A small network was trained on invented records. Each row is its activation on one of them, seen along a few directions.
After each row come some of the record's fields: Mavug, Kenin, Zat, Fogi.
A field that a record lacks is left out.
Other fields move the rows too, some of them a lot.
In the rows, zero is written as 500.
Strong random noise was added to every row along 4 fixed directions; ignore it. To show where, here is one row again and again, with new noise each time:
[509 513 492 570 537 470 559 482 532 510 543 479 494 421 502 569 487 568]
[398 694 388 846 496 499 576 490 391 428 363 545 543 643 587 412 538 361]
[513 565 476 746 514 433 609 375 591 468 505 558 505 437 548 579 501 572]
[463 609 461 700 554 496 538 505 438 488 473 510 536 507 527 538 480 437]
[554 585 599 603 685 562 442 587 365 585 586 439 578 370 451 706 321 319]
[246 704 223 767 480 461 527 568 331 382 294 593 548 765 580 330 682 478]

[309 602 328 545 607 513 359 575 312 474 405 702 592 591 409 536 524 483] -> {Fogi: b14}
[627 497 582 658 358 543 671 351 547 453 406 457 377 523 638 274 465 427] -> {Fogi: b5}
[736 489 730 509 541 560 525 465 531 602 620 415 435 282 445 653 264 305] -> {Fogi: b18}
[428 501 411 529 672 433 448 586 541 480 514 584 614 478 481 699 573 695] -> {Mavug: d1, Kenin: e3, Zat: z3, Fogi: b14}
[550 470 514 548 486 480 529 454 515 501 518 460 506 507 589 434 490 472] -> {Mavug: d1, Kenin: e3, Zat: z2, Fogi: b5}
[365 591 419 521 475 490 406 434 472 486 456 606 585 579 435 453 513 474] -> {Mavug: d3, Kenin: e5, Zat: z3, Fogi: b14}
[577 521 561 720 602 418 475 277 567 461 534 692 581 372 495 748 421 585] -> {Mavug: d3, Kenin: e5, Zat: z1, Fogi: b5}
[364 483 342 341 511 433 299 617 386 503 462 577 562 575 458 431 599 586] -> {Mavug: d1, Kenin: e3, Zat: z3, Fogi: b5}
[714 325 710 252 497 511 507 494 694 638 694 363 386 224 409 680 324 561] -> {Fogi: b18}
[423 535 409 533 372 499 384 492 400 503 382 595 527 671 486 305 564 494] -> {Mavug: d3, Kenin: e3, Zat: z1, Fogi: b5}
[527 489 459 551 566 423 622 540 555 424 514 443 435 437 545 609 586 660] -> {Mavug: d1, Kenin: e2, Zat: z3, Fogi: b18}
[564 440 593 560 464 495 421 399 483 561 515 534 473 479 468 549 375 477] -> {Mavug: d3, Kenin: e5, Zat: z1, Fogi: b5}
[524 554 553 570 536 508 594 549 450 486 481 428 468 531 632 572 547 464] -> {Mavug: d1, Kenin: e4, Zat: z3, Fogi: b18}
[625 496 613 591 411 632 571 485 470 535 448 396 477 588 531 329 442 264] -> {Mavug: d1, Kenin: e3, Zat: z1, Fogi: b5}
[392 457 410 305 433 537 554 625 463 434 418 398 415 667 558 259 631 510] -> {Fogi: b14}
[603 513 616 562 584 476 435 387 696 538 651 598 580 342 504 790 379 538] -> {Fogi: b14}
[589 442 578 452 431 577 506 526 452 536 466 407 400 516 483 310 415 322] -> {Fogi: b5}
[600 458 628 460 541 442 532 453 626 541 593 528 573 450 544 596 454 530] -> {Mavug: d3, Kenin: e3, Zat: z3, Fogi: b14}
[595 385 565 390 323 460 607 337 753 506 523 472 320 350 428 437 480 629] -> {Fogi: b18}
[499 540 434 512 520 521 516 530 353 513 373 496 485 471 396 504 465 441] -> {Mavug: d3, Kenin: e3, Zat: z1, Fogi: b18}
[549 476 619 536 472 593 486 569 353 541 428 302 438 518 480 342 342 250] -> {Mavug: d3, Kenin: e5, Zat: z3, Fogi: b5}
[480 650 458 728 423 392 560 317 658 454 418 633 571 543 566 471 580 532] -> {Mavug: d3, Kenin: e3, Zat: z2, Fogi: b18}
[530 407 505 443 461 547 618 502 447 488 460 329 343 534 523 246 519 428] -> {Mavug: d1, Kenin: e2, Zat: z2, Fogi: b5}
[459 521 445 533 625 544 368 533 364 503 452 568 489 423 381 573 432 491] -> {Fogi: b5}
[483 567 443 672 508 418 503 285 524 364 487 677 496 483 467 567 479 616] -> {Mavug: d2, Kenin: e2, Zat: z1, Fogi: b14}
[452 502 461 428 467 476 536 472 503 473 455 542 465 433 437 484 587 611] -> {Mavug: d3, Kenin: e5, Zat: z3, Fogi: b18}
[432 655 427 816 384 477 548 412 433 452 308 582 520 748 646 204 580 317] -> {Mavug: d1, Kenin: e3, Zat: z2, Fogi: b5}
[363 483 362 317 502 551 460 696 326 460 419 457 461 631 521 352 576 548] -> {Fogi: b14}
[600 457 558 558 463 474 515 401 602 493 505 539 440 445 536 476 474 509] -> {Fogi: b5}
[560 387 551 359 425 461 562 552 649 534 579 382 511 543 589 427 502 571] -> {Mavug: d1, Kenin: e3, Zat: z3, Fogi: b14}
[643 536 682 609 600 522 532 471 601 541 594 426 590 338 568 668 355 346] -> {Mavug: d1, Kenin: e3, Zat: z2, Fogi: b14}
[585 414 547 533 497 484 601 475 666 492 562 533 537 427 538 607 543 672] -> {Mavug: d1, Kenin: e3, Zat: z1, Fogi: b14}
[605 473 699 440 467 530 531 473 503 558 482 410 481 492 537 400 430 337] -> {Mavug: d3, Kenin: e5, Zat: z3, Fogi: b5}
[530 481 457 595 358 556 736 467 472 456 349 441 301 492 533 286 495 438] -> {Fogi: b18}
[289 506 303 543 642 470 465 678 330 394 394 535 484 633 487 462 682 573] -> {Mavug: d1, Kenin: e4, Zat: z2, Fogi: b5}
[570 433 540 430 350 609 679 530 475 500 444 363 303 480 441 257 454 397] -> {Fogi: b18}
[519 497 535 540 345 537 631 480 600 436 501 404 478 587 620 323 585 474] -> {Mavug: d1, Kenin: e5, Zat: z3, Fogi: b14}
[497 493 501 535 466 485 457 485 450 438 431 514 496 525 453 435 491 459] -> {Mavug: d3, Kenin: e5, Zat: z1, Fogi: b5}
[641 362 660 399 358 457 679 359 705 464 587 368 410 412 542 416 438 524] -> {Mavug: d3, Kenin: e4, Zat: z3, Fogi: b14}
[531 496 606 632 499 474 578 444 540 453 517 482 494 483 522 538 413 443] -> {Mavug: d3, Kenin: e4, Zat: z3, Fogi: b14}
[446 489 466 559 550 472 368 407 436 528 430 602 559 494 425 619 451 471] -> {Mavug: d3, Kenin: e5, Zat: z1, Fogi: b5}
[495 447 522 363 522 585 505 610 430 522 513 423 451 462 463 479 429 470] -> {Fogi: b14}
[465 521 461 471 683 487 309 549 405 509 560 625 578 428 435 697 451 557] -> {Fogi: b5}
[532 458 548 364 482 590 503 557 469 531 549 429 463 490 460 434 441 440] -> {Fogi: b14}

Which values does each new row have?
[502 508 573 407 704 543 444 710 385 583 567 446 599 467 539 639 442 387] -> {Mavug: d1, Kenin: e3, Zat: z2, Fogi: b14}
[446 543 430 582 563 516 475 582 458 450 429 477 575 592 551 552 543 472] -> {Mavug: d1, Kenin: e3, Zat: z1, Fogi: b14}
[621 527 586 494 427 449 369 388 617 585 655 599 567 440 419 645 352 478] -> {Mavug: d3, Kenin: e3, Zat: z1, Fogi: b18}
[502 520 522 321 474 624 562 710 350 521 447 254 504 590 548 237 489 325] -> {Mavug: d1, Kenin: e3, Zat: z2, Fogi: b14}
[545 505 504 613 473 581 632 474 425 497 423 494 385 436 455 447 400 343] -> {Fogi: b18}
[521 592 497 770 515 399 520 237 676 420 479 766 569 441 518 661 483 596] -> {Fogi: b14}
[432 598 412 572 446 502 491 509 456 469 435 572 483 623 512 419 541 419] -> {Fogi: b18}
[364 653 357 572 671 472 320 565 303 508 415 695 570 516 379 679 498 390] -> {Fogi: b18}
[560 532 509 613 442 456 538 393 558 504 530 551 514 453 491 515 466 498] -> {Mavug: d1, Kenin: e3, Zat: z3, Fogi: b18}
[649 505 660 742 459 545 623 379 588 486 568 455 564 444 590 620 401 387] -> {Mavug: d1, Kenin: e5, Zat: z1, Fogi: b14}
[497 536 550 477 607 577 390 657 314 593 553 448 542 409 412 659 399 361] -> {Mavug: d1, Kenin: e5, Zat: z3, Fogi: b18}
[473 496 531 348 643 623 383 707 295 549 538 439 536 458 419 564 402 376] -> {Fogi: b14}
[638 472 587 564 499 545 599 331 507 545 474 513 345 236 329 560 303 452] -> {Fogi: b18}
[573 631 625 625 469 553 398 442 475 550 547 503 639 569 501 471 315 215] -> {Mavug: d3, Kenin: e3, Zat: z3, Fogi: b14}
[614 473 522 682 451 432 666 327 689 420 538 503 412 498 548 564 510 541] -> {Mavug: d1, Kenin: e2, Zat: z1, Fogi: b18}
[386 706 371 853 584 412 426 366 463 412 354 765 541 511 434 654 472 410] -> {Fogi: b18}
[471 478 471 201 482 565 452 711 359 563 442 308 405 536 462 354 498 367] -> {Fogi: b18}
[433 378 459 291 362 463 518 508 542 540 489 482 379 471 395 397 556 630] -> {Mavug: d3, Kenin: e5, Zat: z3, Fogi: b18}
[416 417 360 454 580 430 434 503 492 466 458 650 426 418 419 560 575 775] -> {Fogi: b5}
[512 447 505 268 374 452 395 405 609 626 676 578 474 436 357 456 486 652] -> {Mavug: d3, Kenin: e3, Zat: z2, Fogi: b18}
[507 559 466 724 433 449 614 319 672 390 426 644 537 549 555 482 593 614] -> {Mavug: d3, Kenin: e3, Zat: z1, Fogi: b14}
[407 547 364 670 582 410 615 413 512 411 421 532 451 510 540 563 603 599] -> {Mavug: d1, Kenin: e2, Zat: z2, Fogi: b18}
